These are the activations of a small neural network, seen along a few directions. Each row is one input.
In each table, some parts of the input vary, and every possible input appears once, in random order.
A made-up example of a description, with smaller parts first: one of 4 places along a line, together with either a single point or one of 9 places along a line or (one of 3 separate values, together with one of 8 places around a ring).
Shared parts are said once, and a part with two or three values counts as separate values.

Table:
r1: [  0 -17  18 -34   3 -30 -29  30  11 -23  -7  27 -74 -21 -50  16]
r2: [  6  31  31   6 -27   8 -21  74  53 -43 -12  -1  -7  27 -60 -38]
r3: [-12  37  69   1  25   8  -4  55  10  29   8   3  31  33  11  28]
r4: [-10   0 -54 -28 -16  17  48 -45 -40  77 -26  -3 -41 -20  -3  -1]
r5: [  7 -11 -45  34 -38  12  57 -50 -30  10  17 -37  39   2 -10 -23]
r6: [  2 -35  -6 -10   6 -17 -46 -23  17 -83 -21  19 -31 -42 -27   5]
r7: [-16 -11  49 -42  17 -22   7   0 -10  48  -8  38 -28   2  44  35]
r8: [ -11    5 -115   36   11   36  -31   58  -41   -1  -31   -4   60  -12
   59    4]
r9: [ -2 -24  28 -30  47  -5 -19 -19   2  23   3  23  -7  -8  54  40]
r10: [ 24   9 -76   6 -18   7  44 -78 -38  27 -18  -3   1 -52  21 -13]
r11: [ -5  -6 -28  20  15   4 -89  91  27 -75 -24  16  -8 -24  15 -23]
r12: [ 14 -18  24  14 -15 -23  -2 -10  48 -64   9  -3 -14   9 -60 -43]
r13: [ -8  -3 -85  -4   9  22   9 -39 -52  24   8   7 -11 -14  15  50]
r14: [ -6   0 -55 -27  -5  27  31 -14 -61  59   0   4 -42  -8   3  36]
r15: [-14  -2   5  11  40  12 -51  63  15   0 -35  18  53  -9  98   0]
r16: [ -8  43 -40  25 -15  49   9  40 -55  49   8 -36  17  46 -25  24]
r17: [ -3  -9 -81   2 -11  31  23 -65 -38  -2  -9  -7   2 -41  32  37]
r18: [  7 -37  26 -24  33  -5  -6 -47  -1  -8 -18  13  15 -29  63  19]
r19: [ 24   3  26  -1 -35 -10  -5  21  58 -50  -9  -4   3  11 -60 -68]
r20: [  5  -1  27  30   9 -13 -29  38  30 -51  47   6 -37  18 -65  22]
r21: [ -7  -7 -44  34  -4  25  42 -40 -35  10  55 -48  17   0 -11  20]
r22: [ -3 -22  21 -31  -5 -36 -14  -3  31 -10 -34  24 -67 -24 -65 -19]
r23: [  3 -11  59  -1  -3 -27  33 -34  14   2  11  -6  36  24  39 -27]
r24: [  3 -17  24  31  16 -24  -7  -3  33 -73  39  -1 -20   3 -67  -5]
r25: [-20 -13  51 -43   6 -38  19 -30   3  60 -32  27 -27  -6  39  -1]
r26: [  2  37  35   9  -5  -2 -37  78  32 -41  13   6 -35  27 -70   6]
r27: [ 14 -15   0 -26  -2 -21 -23 -31  25 -54 -19  23 -37 -43 -31 -46]
r28: [  9 -12  34 -33   7 -21  16 -58   1  15 -18  20   2 -29  70 -28]
r29: [-10   4 -42  43   0  38  24  -5 -53  27  51 -25  17  27 -25  40]
r30: [-2  4 59 16 42 -4  2 12  6 19 44  6 19 36 16 38]
r31: [ 12  20  55 -10 -24 -27  21  -5  27  21 -11 -16  55  30  40 -46]
r32: [-11  52  60  -3 -14  -4   1  44  28  38 -15  -5  50  48  37 -10]
r33: [ -9 -24  -5 -23  16 -23 -53   9  20 -53   8  23 -53 -26 -30  22]
r34: [ 28  20 -44  26 -59  20  39 -22 -19  38  -7 -49  57   8 -12 -45]
r35: [ -5  42 -37  16 -50  57  17  34 -27  57  -4 -44  37  40  -8 -16]
r36: [  1 -13  56  12  44 -22  25 -25   6  -2  37 -13  29  20  23  13]
Question: Describe the family of inputs behind these rows.
Answer: one of 3 separate values, together with either a single point or one of 5 places around a ring or one of 6 places around a ring
Question: The inputs of r21 and r24 match in every part but the choice among 3 separate values. If r10 is changed in the same way as r21 into r24, which row does it become?
Answer: r27
Question: Which other rows does r4 become when the place on the ring of 5 takes its other values? List them by row number.
Answer: r10, r13, r14, r17

Table:
r37: [-15  -9 -88  -2  -2  38  17 -25 -64  42   0 -14 -18 -17   7  51]
r38: [ 15   9 -16  22 -36  22  71 -49 -31  50  31 -50  44  26 -10 -25]
r39: [ -3 -18  78 -13  13 -51 -53  41  65 -67  -9  38 -42   3 -61 -21]
r40: [-14   7 -89   1  -5  41  13   3 -64  62 -30  -9  29 -13  70  23]
r41: [   6   29  -34   61  -29   28  -55  101   33  -92   28  -28   -1   33
 -110  -21]
r42: [ -6 -35  26 -18  13 -43 -35   5  33 -70  16  41 -82 -24 -78   2]
r43: [ -5 -19  67 -14  40 -26   6 -27   8  19  -4  25  15  -6  58  25]
r44: [  3  60  42  31  -7  22 -17  87  22   5  13 -20  69  67  14 -21]
r45: [  0  28 -35  20 -11  28  39  -4 -28  67 -14 -35  66  18  76 -13]
r46: [  3 -36  -2 -37  21 -30 -13 -47   4 -28  -5  38 -74 -57 -12  12]
r47: [-13 -43  10 -42  29 -30   9 -64 -10   7 -14  32 -25 -40  61  28]
r48: [ 10   3 110 -19  21 -32 -29  33  61 -17 -15  18  16  15  17 -21]
r49: [ 20  24 -70  12 -48  33  47 -55 -29  20   3 -36   3  -6 -32 -21]
Question: Describe the family of inputs behind these rows.
Answer: either one of 2 separate values or one of 5 places around a ring or one of 6 places around a ring
Question: A walk changes only the place on the ring of 6. It starts at r42 and steps to r46. List the rest of the walk in order.
Answer: r47, r43, r48, r39

Table:
r50: [  4  20  47  18  -5  -9 -18  50  42 -36  15  -6  29  34 -11 -29]
r51: [ -1 -36 -18 -32  36 -15 -58  -9   7 -52 -23  52 -33 -52  37   4]
r52: [ -7 -17 113 -44  27 -58 -23  12  55 -13 -20  41 -28  -2  10   1]
r53: [ -2   8 -32   8 -29  11 -12  22  -1 -17 -11  -9  -4   9 -46 -13]
r54: [  5 -18 -25   2  -1  27  30 -52 -47  43   0 -23  38  -5  30  23]
r55: [  0  37 -35  -1 -11  30  34 -26 -30  46  -2 -18  15   6  38  25]
r56: [ -2  -3  40  14   2 -30  -3   1  37 -43  21   4 -37   6 -64   6]
r57: [  4 -15 -31  -9  -9  -1  56 -70 -35  56  -5  -8  28 -14  62 -28]
r58: [-20   6 -44  16  11  27  26  14 -46  61  11 -21   2   6  28  47]
r59: [ 19  -8  -9  -3  -9   4 -15  -4  -1 -36  27   8 -35 -10 -70 -19]
r60: [  0  25  -5  31 -13  14 -18  60  19  -8 -14 -20  26  22 -15 -17]
Question: Describe the family of inputs behind these rows.
Answer: either one of 2 separate values or one of 4 places along a line or one of 5 places around a ring

Table:
r61: [-11   6  12   6  21  11  32 -11 -25  61  12 -13  47  21  75  22]
r62: [  4  13 110   5  25 -36 -24  36  72 -30 -13   9   4  12   2   4]
r63: [ -4 -45  20 -30   7 -40 -34 -16  24 -54 -18  39 -46 -31 -33 -10]
r64: [ -8  14 -84  32 -17  46  21  23 -51  43  14 -35  19  13  -2   9]
r65: [  3 -17  73 -24  30 -49 -21   8  55 -31  -9  33 -39 -25  13 -13]
r66: [  5  27   5  21 -11   4 -35  62  31 -48  13   0 -29  15 -77  -9]
r67: [  8  -3 -80   4 -17  37  34 -42 -52  27  12 -27 -12 -28   0  21]
r68: [ -4   3 -14 -23  13   2  33 -55 -27  54 -19   9  11 -19  80  17]
r69: [  5  28  58   9 -18 -10 -21  56  45 -33  12  -5  18  48 -47 -35]
r70: [ -3  19 -28  31 -19  34  32  18 -38  54  13 -33  66  38  23 -10]
r71: [ -7 -33 -59 -31  -8   9  26 -80 -55  38 -20   6  -1 -25  30  14]
r72: [ 10 -13 -15   0  -7  -7 -43   1  22 -81   3  17 -36 -19 -65 -11]
Question: Describe the family of inputs behind these rows.
Answer: one of 2 separate values, together with one of 6 places around a ring
Question: Which other rows does r66 become when the choice among 2 separate values takes its other values? List them by row number.
Answer: r64
Question: Which other rows does r70 become when the choice among 2 separate values takes its other values? List them by row number.
Answer: r69
